A small network was trained on made-up records. Each row is its average activation on records with the value named, seen along a few directions.
Related values have similar rows: they may be neighbours, one step apart, or belong to one group.
In the rows, 500 means zero.
Random noise pushes rows far along 9 fixed directions. That doesn't count. These rows show it; they differ only by the noise:
[395,503,506,442,502,515,451,634,474,514,619,484,446,514,598,346,387,564,434]
[560,616,507,430,467,502,436,589,543,517,474,595,524,507,510,540,427,520,532]
[332,598,637,419,571,572,467,515,373,555,398,628,615,550,543,317,415,584,622]
[668,405,574,522,518,536,355,480,670,486,518,506,443,562,529,306,413,517,433]
[495,504,541,530,424,537,370,531,601,631,644,574,499,553,471,543,532,592,636]
[469,543,493,459,503,570,510,604,424,487,569,549,353,416,458,414,436,654,275]
[679,298,514,554,528,567,386,548,677,587,625,490,462,558,467,555,708,657,459]
[368,430,547,632,546,482,509,473,522,678,667,340,536,466,560,446,493,510,684]
[353,626,622,475,590,591,550,482,313,498,401,581,447,397,481,218,275,597,403]
[629,539,581,434,735,580,470,787,469,438,245,498,507,401,770,355,77,453,478]
[483,491,554,615,437,544,440,377,523,510,559,421,443,542,436,502,575,494,497]


POPO, 16 values:
mepi: [491,543,389,459,604,446,598,669,460,454,514,398,496,432,694,576,347,440,464]
seger: [708,436,430,410,352,470,409,487,697,442,531,673,428,584,359,598,553,460,438]
litum: [416,557,526,454,390,544,421,468,492,482,687,618,312,494,386,199,385,655,260]
zek: [359,765,558,566,384,475,519,202,374,471,367,554,524,497,342,549,377,290,659]
vasuz: [396,616,610,518,361,580,489,334,363,437,355,719,454,525,325,469,497,496,547]
rima: [378,685,533,550,458,441,717,196,308,480,335,556,609,406,272,515,638,488,554]
bogo: [677,211,460,691,548,516,554,366,624,529,601,344,420,450,431,654,716,552,461]
mir: [417,402,395,292,554,432,641,564,400,419,552,613,461,454,479,269,495,602,261]
des: [470,475,526,499,471,416,518,388,564,463,500,466,545,559,515,412,395,373,565]
tukad: [462,524,512,446,625,493,496,612,390,438,308,505,613,518,660,455,433,437,565]
roken: [505,352,299,435,603,417,552,912,510,486,602,211,510,449,833,717,538,376,452]
zil: [504,323,504,611,349,481,447,336,598,463,589,381,413,571,414,446,624,395,458]
nevo: [473,601,577,471,646,533,607,428,449,654,365,694,651,394,368,563,527,669,660]
sili: [556,485,599,617,479,715,393,610,401,332,240,438,434,566,619,751,425,380,553]
nata: [640,445,473,490,563,510,488,457,586,539,474,625,511,483,449,517,534,546,511]
pura: [573,669,386,602,499,415,653,487,488,648,575,500,514,265,390,737,487,556,560]
A value of POPO combines one of 4 hidden first parts with one of 4 second parts; all combinations occur once.
mepi and pura share the first part; mepi and bogo share the second. Which value has the first part of bogo and the second part of pura?
Answer: rima
nevo and litum share the first part; nevo and seger share the second. Which value has the first part of seger and the second part of litum?
Answer: zil
mir and vasuz share the first part; mir and nata share the second. Which value has the first part of nata and the second part of vasuz?
Answer: tukad

TABED, 14 values:
lek: [386,616,661,649,395,532,480,337,439,685,546,537,521,439,292,564,486,533,719]
kasek: [685,373,384,381,420,376,454,625,698,507,628,584,533,601,519,687,573,460,558]
zorif: [515,659,515,571,627,410,641,311,508,603,438,429,697,441,485,646,555,486,724]
zadit: [855,563,555,440,361,427,342,244,815,474,358,638,573,593,345,372,524,412,525]
funo: [326,655,515,365,359,424,509,447,427,485,500,550,623,595,464,443,617,486,539]
gaf: [566,792,388,465,573,357,762,487,431,567,274,608,613,196,376,782,266,337,698]
bogu: [509,508,552,318,381,564,275,518,547,428,492,851,466,723,459,305,478,617,416]
boti: [395,524,488,616,504,547,668,426,294,535,511,372,440,387,391,594,751,585,392]
gev: [123,676,563,483,480,497,677,366,142,369,306,503,558,520,531,520,439,330,614]
dori: [263,592,554,321,536,553,506,613,316,433,338,481,687,640,653,361,491,426,538]
rutek: [559,669,465,528,305,320,435,257,717,537,622,606,454,448,381,295,216,348,596]
zufu: [506,464,710,554,561,493,387,216,570,426,218,532,724,714,549,193,386,257,778]
moso: [110,783,513,743,482,653,563,398,132,442,519,346,405,426,501,769,455,487,539]
mul: [437,477,387,472,503,395,714,437,481,656,722,447,417,248,289,350,685,717,252]
The values of TABED form 3 separate groups.
Which other values are in the same group as zadit? Give them in the order they are listed.
Answer: lek, funo, boti, dori, mul
Which other values are in the same group as moso? Give them in the order they are listed.
Answer: zorif

RETAF, 10 values:
kufu: [351,493,392,285,348,465,466,542,501,385,746,570,350,639,440,410,536,535,257]
zadof: [674,569,555,556,584,461,399,484,638,587,423,505,652,556,575,570,487,392,764]
lod: [512,479,470,457,473,509,372,536,508,427,577,612,348,528,608,341,363,544,376]
pev: [672,455,397,260,624,340,642,571,564,492,309,660,723,475,585,381,506,505,517]
riled: [314,572,529,589,477,527,537,427,363,401,610,327,370,482,497,336,388,546,378]
ludof: [629,164,489,459,663,436,558,446,637,596,526,358,582,488,464,326,735,541,383]
pozit: [509,510,484,463,669,516,679,755,362,539,362,475,586,341,534,635,587,648,420]
beso: [423,310,489,625,489,637,410,595,518,427,712,302,352,615,669,645,484,510,455]
gimu: [534,282,560,713,535,455,568,346,595,561,565,301,486,417,490,298,436,376,559]
ziv: [533,392,379,399,702,525,583,902,411,525,416,339,542,409,718,663,627,561,339]
The values of RETAF form a network in which each value has 3 neighbours.
List every value one step from ziv, in the order listed.
Answer: zadof, ludof, pozit
List every value one step from beso, in the order listed.
Answer: kufu, lod, riled

ROPUR, 16 values:
bidev: [459,651,259,158,385,228,596,467,505,292,493,580,654,674,529,470,583,321,367]
pobe: [282,848,460,397,382,466,545,577,311,400,419,589,527,493,484,672,368,491,497]
vemi: [679,510,361,347,206,372,341,407,713,478,682,724,455,630,280,511,750,539,336]
bosu: [623,416,631,735,542,555,510,353,542,514,320,372,489,438,492,529,478,380,640]
fuf: [513,434,472,532,586,556,667,516,381,490,496,548,420,352,417,574,526,620,396]
rizu: [507,592,609,880,372,644,477,276,431,484,506,411,281,364,392,634,319,422,592]
vebu: [336,421,647,478,551,583,356,461,460,615,499,560,646,676,555,322,681,579,648]
sek: [651,584,395,418,431,440,369,551,635,320,558,469,403,614,563,491,501,439,242]
riv: [395,656,635,547,634,611,528,647,262,399,113,326,657,520,746,650,406,298,679]
fus: [574,476,270,470,346,390,560,374,574,266,701,273,286,541,388,605,715,426,13]
vosel: [555,547,412,509,317,411,547,494,566,505,614,574,360,353,317,607,427,487,468]
kam: [324,718,487,472,604,436,876,420,259,609,385,430,581,181,336,508,444,521,477]
luze: [499,478,340,464,418,514,518,557,419,375,591,476,374,573,473,670,754,580,258]
butav: [654,537,565,653,500,480,603,138,597,583,444,493,440,342,154,459,529,453,422]
fum: [424,526,582,582,480,501,556,310,484,643,499,633,457,364,328,410,346,472,666]
zamu: [790,474,727,540,669,636,283,493,624,402,124,482,681,675,710,400,348,407,674]
The values of ROPUR form 4 separate groups.
Which other values are in the same group as riv? Give them in the order they are listed.
Answer: vebu, sek, zamu
Which other values are in the same group as fum? Give them in the order they are listed.
Answer: bidev, fuf, vosel
Which other values are in the same group as luze? Give them in the order they are listed.
Answer: vemi, bosu, rizu

PEVA, 9 values:
fot: [527,416,511,505,571,468,612,480,506,577,464,499,560,410,456,412,497,497,514]
mitas: [643,447,412,142,574,513,493,817,530,420,398,792,527,530,557,473,461,660,345]
gali: [449,511,517,608,664,645,483,859,370,562,436,330,482,387,743,751,388,541,572]
teba: [503,626,482,607,336,564,420,589,491,566,550,522,432,461,410,858,578,508,591]
timid: [496,539,453,465,383,444,348,473,628,423,623,527,533,722,593,546,501,426,574]
mon: [603,312,416,519,605,490,479,654,601,528,582,421,475,500,626,684,544,541,567]
giba: [461,580,548,492,447,604,462,433,466,553,647,705,357,458,333,360,474,738,355]
ranat: [543,540,601,542,480,534,505,472,467,382,349,462,382,424,536,264,229,356,387]
vuno: [588,647,465,372,523,418,564,427,471,502,286,638,703,497,397,625,625,473,579]
The values of PEVA form a 3 by 3 grid.
List every value one step from gali, in the order listed.
Answer: teba, giba
List every value one step from fot, in the order listed.
Answer: mitas, ranat, vuno
A value of PEVA combines one of 3 hidden first parts with one of 3 second parts; all combinations occur once.
vuno and fot share the first part; vuno and teba share the second. Which value has the first part of teba and the second part of fot?
Answer: ranat

FOFAS, 9 values:
reraf: [403,371,578,721,297,596,410,328,455,455,532,219,444,664,364,773,962,364,540]
bak: [567,456,497,214,554,445,358,740,598,398,447,539,667,706,740,175,427,487,363]
tetu: [438,656,567,539,448,499,651,402,321,431,321,522,399,315,338,507,382,409,441]
lur: [875,518,521,804,483,498,339,470,918,744,742,447,281,256,440,490,151,523,542]
dile: [652,423,455,571,562,413,515,581,745,764,784,610,369,250,487,408,129,569,665]
genof: [397,709,514,479,512,367,756,152,325,449,301,454,674,421,336,410,585,373,491]
nosa: [398,364,477,564,608,363,525,371,645,651,680,275,697,601,624,376,616,483,705]
meti: [567,514,285,542,257,382,254,632,748,366,786,374,384,704,774,746,307,253,615]
zarin: [585,241,589,513,570,631,364,541,454,185,188,412,481,744,740,473,464,270,489]
The values of FOFAS form a 3 by 3 grid.
List every value one step from lur, in the order listed.
Answer: bak, nosa
List every value one step from dile, in the order listed.
Answer: genof, meti, zarin
A value of FOFAS combines one of 3 hidden first parts with one of 3 second parts; all combinations occur once.
zarin and reraf share the first part; zarin and meti share the second. Which value has the first part of meti and the second part of reraf?
Answer: lur
